A small network was trained on invented records. Each row is its activation on one of them, seen along a few directions.
Here are examples, each followed by its value of one field, W.
The largest differences between rows may come from other fields.
In the rows, zero is written as 500.
Random noise pushes rows far along 16 fixed directions. That doesn't count. These rows show it; they differ only by the noise:
[609 361 381 411 679 227 689 521 743 497 582 507 591 564 539 685 375 574
 598 515 599 321 569 490 562 517 700 745 514 595 416 492 769 302]
[650 324 363 496 643 446 385 436 515 471 341 294 470 431 585 554 597 391
 271 438 617 319 516 425 468 341 526 515 514 554 526 574 398 307]
[144 514 454 389 454 582 323 631 470 417 672 417 305 552 577 566 515 441
 450 517 462 504 607 507 517 483 403 427 592 411 229 492 303 656]
[370 458 496 283 449 496 696 615 548 295 446 457 524 552 422 534 432 459
 459 627 744 631 425 525 271 432 350 510 442 395 458 428 482 441]
[710 597 430 407 457 539 427 563 586 835 567 659 664 424 632 579 497 480
 562 493 399 388 435 535 573 469 579 643 500 490 501 547 701 424]
[550 585 448 283 464 510 516 483 210 629 448 570 411 513 358 540 596 632
 560 415 484 521 416 526 523 573 323 504 517 651 535 597 473 494]
[643 404 517 589 313 476 317 322 385 592 525 525 527 447 697 382 651 592
 488 509 440 507 439 519 467 430 534 400 521 426 283 460 422 458]
[356 425 562 487 391 361 202 677 397 284 731 360 363 574 614 557 471 504
 588 557 481 498 516 314 692 422 496 499 572 606 129 359 355 484]
[561 345 383 354 539 258 749 313 257 393 314 389 390 441 384 577 755 778
 399 458 624 452 418 404 419 410 353 410 447 690 384 657 345 250]
[594 485 555 552 413 377 298 417 357 512 526 448 573 598 508 420 494 630
 601 466 458 531 405 521 736 576 536 507 640 531 551 436 459 555]
[481 349 602 404 558 565 442 654 736 396 495 376 454 494 455 513 498 305
 525 504 697 504 476 397 643 473 418 595 521 576 489 456 481 499]
[534 795 339 648 546 329 605 566 558 409 315 331 790 597 356 391 455 506
 402 526 685 442 504 686 465 595 543 502 763 259 897 443 422 490]
[683 596 310 549 641 297 210 502 218 529 501 334 568 550 489 574 549 519
 502 460 734 406 521 608 631 610 441 555 757 598 441 483 428 347]
[302 608 687 868 670 643 662 575 736 413 602 539 417 237 526 574 629 362
 600 493 570 455 664 437 464 519 442 372 428 504 291 531 420 588]
[589 671 785 530 507 481 622 519 296 314 376 605 561 460 419 449 428 557
 784 382 440 573 324 391 436 525 386 464 336 584 678 444 466 550]
[657 594 315 479 144 594 252 426 515 684 582 415 560 583 456 298 591 487
 514 533 565 572 587 372 634 607 518 497 838 580 493 428 522 469]
[680 368 514 452 572 539 600 386 760 729 352 380 419 410 262 339 755 565
 562 270 593 356 396 579 632 627 453 600 592 727 719 597 497 558]
[406 491 479 443 349 285 336 738 270 365 495 343 376 618 483 439 464 627
 332 520 297 383 315 582 444 292 574 502 455 446 540 359 291 526]

[555 459 354 347 379 298 454 395 405 331 448 292 684 703 446 384 391 575
 460 617 774 645 468 544 462 577 487 537 710 419 581 351 421 395] -> w10
[466 552 453 131 356 520 621 399 611 508 325 548 600 586 531 407 718 513
 531 469 527 544 562 335 703 577 327 445 684 340 497 672 348 505] -> w5
[615 493 425 431 543 374 699 487 426 470 379 603 411 602 361 485 541 547
 470 461 450 408 631 444 498 554 549 547 498 586 581 551 563 408] -> w1
[611 368 536 600 792 495 560 640 492 619 504 595 402 395 457 619 497 376
 424 524 675 402 525 750 456 533 500 628 372 530 494 488 605 447] -> w7
[767 290 323 593 329 402 425 234 450 491 386 422 709 568 622 507 489 491
 191 725 563 572 593 233 643 346 681 452 610 500 569 508 579 190] -> w9
[401 692 450 375 373 401 319 615 289 527 741 592 448 750 510 459 216 586
 688 483 267 491 594 587 535 659 645 625 605 476 507 327 561 663] -> w6
[518 453 472 663 520 591 244 276 560 578 602 277 576 384 558 511 510 500
 528 433 555 547 489 343 710 537 513 454 644 672 482 529 450 510] -> w2
[465 542 747 677 679 405 839 657 612 302 400 536 391 363 347 459 584 543
 666 384 505 428 436 467 489 512 452 484 310 590 577 512 467 525] -> w2
[438 461 591 444 315 524 748 683 827 421 483 460 457 517 301 283 536 473
 538 560 628 543 427 559 330 506 478 558 498 459 551 326 514 573] -> w9
[415 718 301 428 645 639 415 653 487 595 582 473 391 411 510 673 516 347
 493 401 511 363 648 445 419 511 414 528 540 607 373 616 504 454] -> w3
[293 760 261 335 310 505 318 740 548 820 750 336 744 425 500 675 513 621
 374 724 570 570 234 735 547 390 372 544 662 400 337 495 486 485] -> w8
[419 332 430 315 562 456 491 454 444 522 500 573 365 519 658 582 649 479
 382 520 485 439 675 455 633 497 453 468 529 405 253 634 372 460] -> w7
[602 440 555 482 510 630 349 446 554 567 636 500 541 462 521 592 393 392
 654 522 623 581 489 393 544 547 480 601 495 713 387 430 666 453] -> w5
[679 610 327 416 492 528 326 449 449 793 563 370 439 408 364 509 547 590
 589 308 433 343 404 484 451 540 512 631 586 881 556 524 589 445] -> w11
[452 338 426 535 469 404 389 430 715 449 576 383 530 592 622 454 523 506
 455 549 556 441 560 589 481 489 625 519 626 386 318 426 492 509] -> w4
[549 611 507 644 367 559 449 408 597 490 442 447 743 516 560 424 336 466
 432 540 358 553 448 378 522 413 654 463 539 390 790 447 556 529] -> w11
[426 404 456 737 662 299 389 530 330 458 689 479 302 466 573 632 567 602
 467 540 498 360 593 696 375 490 581 474 469 590  91 430 463 453] -> w12
[555 396 487 491 662 531 349 292 377 386 371 418 533 522 619 592 389 414
 403 407 435 470 522 365 479 412 533 460 444 528 615 574 452 465] -> w1
[267 458 510 575 386 757 371 408 461 392 501 318 237 541 380 386 381 388
 311 453 316 542 610 366 326 419 550 382 472 605 711 442 345 705] -> w8
[437 405 733 595 695 550 564 471 647 443 523 427 448 398 350 491 535 514
 713 387 686 535 354 667 460 619 370 531 428 629 494 449 474 662] -> w4
[461 585 466 276 253 387 605 415 518 483 530 493 573 552 493 428 632 666
 606 529 398 523 534 259 596 525 452 454 612 553 358 527 357 464] -> w12
[495 672 640 620 349 413 494 602 294 114 486 533 604 589 526 461 371 466
 628 630 544 694 506 256 474 452 453 382 472 450 445 356 461 409] -> w3
[467 493 413 544 662 266 611 655 638 279 352 285 483 594 437 409 405 488
 393 385 533 281 511 585 455 456 652 588 538 363 778 442 402 487] -> w6
[544 601 278 424 603 538 361 292 445 608 524 296 698 362 629 713 388 495
 426 457 507 431 509 290 456 410 528 516 545 654 610 627 467 344] -> w10

Here are new rows. What is W for each?
[555 461 532 551 616 509 326 421 617 860 575 459 538 292 612 538 724 597
 535 369 398 320 325 714 644 503 489 538 517 547 354 591 431 587] -> w9
[440 874 380 568 523 519 606 630 377 516 545 678 767 392 690 757 377 413
 432 666 420 518 660 296 539 416 515 427 496 310 522 618 541 353] -> w7
[339 382 394 302 387 517 656 441 494 491 611 693 345 579 685 668 381 574
 419 533 107 471 719 132 618 362 684 484 362 521 366 661 632 436] -> w2
[626 608 509 451 427 425 553 419  97 489 344 534 522 464 376 496 606 696
 499 485 475 576 301 512 342 460 339 392 416 627 573 544 423 406] -> w12
[707 351 675 702 432 458 458 394 245 446 618 658 471 440 581 519 426 536
 609 625 526 636 492 397 440 480 562 484 315 666 270 339 620 358] -> w7
[619 500 563 433 543 351 491 567 162 294 336 695 542 625 672 570 433 474
 471 526 407 526 516 397 606 403 481 443 391 312 519 564 486 375] -> w3
[750 652 653 509 517 455 312 592 445 494 400 547 666 508 540 395 570 408
 733 382 541 496 418 410 800 605 391 530 631 501 585 500 460 502] -> w1
[746 629 471 424 483 568 381 802 374 707 502 517 331 257 457 485 706 354
 489 434 532 299 412 485 282 382 380 596 360 743 336 450 429 314] -> w7
[450 351 634 590 644 388 463 535 587 277 470 354 568 526 499 474 479 411
 494 582 786 572 480 583 610 553 444 512 561 399 482 388 372 519] -> w7
[456 499 539 570 739 277 718 603 515 233 287 432 454 695 307 459 370 465
 401 470 487 340 595 639 416 549 636 576 481 441 865 426 433 562] -> w12
[604 371 780 693 497 623 365 462 361 517 497 616 341 521 427 350 392 461
 566 441 332 538 380 685 323 523 584 513 292 597 637 316 561 706] -> w12
[461 503 574 571 645 601 523 262 635 600 525 537 721 389 641 655 430 484
 543 524 453 536 495 482 516 502 531 469 449 474 543 602 556 558] -> w12
